A small network was trained on made-up records. Each row is its average activation on records with the value named, seen along a few directions.
Values that are neighbours, or in one group, have similar rows; names and order tell nothing.
In the rows, zero is written as 500.
Random noise pushes rows far along 3 fixed directions. That doesn't count. These rows show it; they differ only by the noise:
506  441  486  517  338  535  449  480  523  389  511  509  435  441  583  698  398
539  523  463  518  501  574  510  486  492  497  511  583  478  573  608  549  509
542  595  437  529  580  592  558  480  471  538  543  635  506  644  666  530  553
599  402  523  467  591  578  449  548  492  601  369  528  453  605  401  238  600
606  552  464  522  475  642  521  446  532  515  467  641  520  561  595  469  561


Field Vapif:
b6: 360  448  502  456  624  294  473  587  455  392  617  337  444  452  379  618  385
b1: 659  504  544  505  580  689  480  550  564  706  224  605  633  573  369  149  728
b12: 608  459  501  449  526  589  457  574  517  611  389  534  512  550  369  338  616
b16: 679  523  475  421  355  542  502  428  547  437  481  516  598  425  377  470  529
b5: 570  505  453  469  613  484  545  469  449  471  595  480  492  621  455  416  537
b13: 525  274  553  356  475  365  344  652  480  495  461  326  428  492  272  466  452
b14: 426  423  513  508  572  472  468  590  401  593  438  425  447  580  532  489  456
b2: 457  401  555  460  680  374  520  527  426  499  507  392  459  541  340  318  482
b15: 581  537  482  517  313  607  505  432  575  446  514  615  522  461  643  618  459
b11: 393  581  539  586  383  456  581  375  546  433  542  482  527  343  566  552  507
b8: 443  539  565  528  570  420  571  420  493  493  549  496  516  452  470  394  495
b7: 462  664  496  510  627  461  574  414  493  512  562  521  586  444  512  484  545
b9: 516  455  557  532  388  613  431  514  619  609  264  501  570  408  381  345  559
b10: 531  440  500  479  281  458  420  475  531  296  595  467  418  401  571  768  304
b4: 367  707  463  592  455  469  608  403  560  441  605  554  594  359  620  669  570
b3: 380  536  473  571  420  514  514  523  497  570  532  499  481  468  648  589  418
The values of Vapif form a 2 by 8 grid.
- Name the neighbours of b14, in listed order. => b1, b15, b3
- Name the neighbours of b6, in listed order. => b16, b2, b7
A value of Vapif combines one of 2 hidden first parts with one of 8 second parts; all combinations occur once.
- b3 and b5 share the first part; b3 and b9 share the second. Which value has the first part of b9 and the second part of b5? => b16
- b13 and b12 share the first part; b13 and b10 share the second. Which value has the first part of b10 and the second part of b12? => b15
- b8 and b2 share the first part; b8 and b7 share the second. Which value has the first part of b7 and the second part of b2? => b6
